These are the activations of a small neural network, seen along a few directions. Each row is one input.
In each table, some parts of the input vary, and every possible input appears once, in random order.
A made-up example of a description, with smaller parts first: one of 8 places around a ring, together with either a single point or (one of 2 separate values, together with one of 4 places along a line) or one of 9 places along a line.
Shared parts are said once, and a part with two or three values counts as separate values.
In the rows, zero is written as 128.

A family of inputs:
row 1: [166 114 171 110 138  27 133 117  62 149 138]
row 2: [102  94 135  36  91 168 136 119 184  34 127]
row 3: [177  89 118  49 147 116 166  37 132 128 118]
row 4: [ 81 157 117 177 115 157 100 191 144 117 130]
row 5: [ 96 149 186 110  85  48 121 214 116  63 133]
row 6: [ 65 153 146 182 108 139  80 195 137 125 152]
row 7: [160 125 103 177 158 140 144  92  99 197 126]
row 8: [153 160 110  73 115 139 165 164 179  43  93]
row 9: [ 70 154 132 182 110 149  88 192 138 122 138]
row 10: [122 113 152 177 140 111  94 108  82 217 155]
row 11: [ 98 163 102 183 116 166 110 185 154 115 118]
row 12: [128 116 141 178 151 117 104 103  80 204 153]
row 13: [135 114 131 177 151 128 113  97  85 203 141]
row 14: [139 136 123  59 110 143 154 149 187  37  96]
row 15: [212 130  98  81 159 107 189  69 124 138 106]
row 16: [193 112 109  66 153 108 177  49 129 129 104]
row 17: [117 115 131  44 101 153 144 132 185  34 112]
row 18: [155  73 120  45 139 132 157  25 128 123 131]
row 19: [154 120 110 177 157 139 135  95  98 195 130]
row 20: [ 91 160 110 181 117 164 105 188 152 112 124]
row 21: [ 57 155 152 182  99 133  73 196 129 134 157]
row 22: [146 117 117 172 156 134 127  99  92 198 134]
Q: What is each input in this table made of?
A: one of 2 separate values, together with either a single point or one of 4 places along a line or one of 6 places along a line
Q: Changing only the choice among 2 separate values turns row 9 into row 13. The same change can be made to row 8. Which row results?
A: row 15
Q: Start at row 7 and move only the place on the line of 6, one step at a time. The first step leads to row 19. Which rows follow, in order?
A: row 22, row 13, row 12, row 10
Q: Change only the choice among 2 separate values in row 12. List by row number the other rows that result.
A: row 6

A family of inputs:
row 23: [124 105  97 129 150 177 116  59 137 172 134]
row 24: [140 150  83 153 151 169 138  97 134 152 116]
row 25: [ 89 147 173 136  88  80  98 186 114  99 146]
row 26: [197 155 117 115 148  83 172 112 116 143 106]
row 27: [212 105 119  51 147  77 194  68 114  94  97]
row 28: [133 101 133 137 157 106 127  77  92 204 151]
row 29: [158  75 113  67 141 157 145  34 143 135 138]
row 30: [197  72 159  33 139  75 183  41 113 110 111]
row 31: [ 80 158 164 190 107 112  89 221 111 142 153]
row 32: [ 76 146 123 125  94 153  97 186 162  74 129]
row 33: [180 158  79 103 149 161 168 112 171 118  84]
row 34: [ 73 160 127 214 121 188  74 211 148 138 135]
row 35: [ 77 139 131  81  97 134 124 168 175  36 133]
row 36: [ 71 161 127 185 104 179  82 206 154 110 139]
row 37: [195 109  81  43 140 155 196  66 155  72  87]
row 38: [ 58 150 119 240 111 195  89 195 138 172 145]
row 39: [ 71 143 152 247 111 119  80 198  81 197 153]
row 40: [ 90 139 174  87  99  61 120 181 125  68 146]
row 41: [156 147 121 163 157  93 136  98  86 171 126]
row 42: [182  74 119  22 135 148 180  36 158  86  92]
row 43: [171  73 151  74 147  82 144  51  96 165 152]
row 44: [ 86 151 156 222 122 112  66 213  94 160 142]
Q: What is each input in this table made of?
A: one of 2 separate values, together with either one of 5 places along a line or one of 6 places around a ring
Q: Changing only the choice among 2 separate values turns row 37 into row 27. The same change can be made to row 24. Which row results?
A: row 41

A family of inputs:
row 45: [148 136 146  57 112  97 143 128 126  77 118]
row 46: [ 48 120 141 123  98 127  87 171 135  93 169]
row 47: [ 77 162 115 158 106 191 117 174 154 101 135]
row 48: [152 105 144  85 106 102 133 139 142  73 133]
row 49: [121 143 127 195 136 123 101 148 120 183 137]
row 50: [112 151 124 194 139 156 100 139 108 182 130]
row 51: [170  89 146 128 138  87 132  94  97 150 150]
row 52: [152 103 104  77 127 170 146  99 164  82  99]
row 53: [167  89  96 110 148 156 160  63 120 168 102]
row 54: [171 129 115  94 155  93 161  55 112 153 133]
row 55: [100 153 134 153 120 116 111 191 147  85 130]
row 56: [108 149 115 190 139 177 107 144 114 192 145]
row 57: [154 142 120  49 131 108 151 101 160  82 122]
row 58: [145  93 144  86 121 147 145 131 167  89 111]
row 59: [149 132 104  63 133 152 159  75 168  79 103]
row 60: [ 93 157 125 158 100 139 121 187 161  99 122]
row 61: [159  81 144 124 145 139 153  88 117 173 121]
row 62: [ 80 163 120 156 113 169 114 178 152  97 122]
row 63: [108 152 137 146 102 106 125 204 135  90 117]
row 64: [128 141 148 184 139  89 110 159  86 168 126]
row 65: [162 122 145  98 151  76 141  80  87 148 138]
row 66: [165 114  85 105 150 137 175  33 110 152 109]
row 67: [ 75 105 150 158 124 108  71 134  94 177 173]
row 68: [128 142 143 182 137 106 108 156  96 177 128]
Q: What is each input in this table made of?
A: one of 2 separate values, together with either a single point or one of 5 places along a line or one of 6 places around a ring
Q: Start at row 64 and move only the place on the line of 5, one step at a time. The first step leads to row 68. Which rows follow, in order?
A: row 49, row 50, row 56
Q: Change only the place on the ring of 6 in row 48. List by row number the other rows that result.
A: row 45, row 52, row 57, row 58, row 59
Q: Change only the choice among 2 separate values in row 55. List by row number the other rows that result.
A: row 68

A family of inputs:
row 69: [104 145 132 173 120 145 101 173 133 131 130]
row 70: [154 113 127 123 143 103 134  92 112 158 121]
row 71: [ 92 140 121 177 127 160 107 151 132 154 140]
row 72: [148 119 138 103 132 105 129  90 110 138 131]
row 73: [156 125 125 133 154 116 134  93 108 167 129]
row 74: [160 112 110 141 152 128 135  81 103 178 128]
row 75: [144 121 141  96 131  90 141  98 102 128 133]
row 76: [176 106 111  27 132 133 184  75 169  61  98]
row 77: [102 146 140 164 115 125 108 183 134 125 132]
row 78: [ 92 142 151 133 100 113 111 177 127  94 137]
row 79: [119 135 113  53 103 156 153 163 198  22 106]
row 80: [146 113 113 136 157 137 136  66 107 182 134]
row 81: [103 142 119 184 118 158 107 167 124 144 133]
row 82: [ 97 134 153 149 107 124 112 183 132 110 140]
Q: Changing only one part turns row 72 into row 82. The same change can be made to row 74. Which row results?
A: row 81
Q: What is each input in this table made of?
A: one of 2 separate values, together with either a single point or one of 6 places along a line
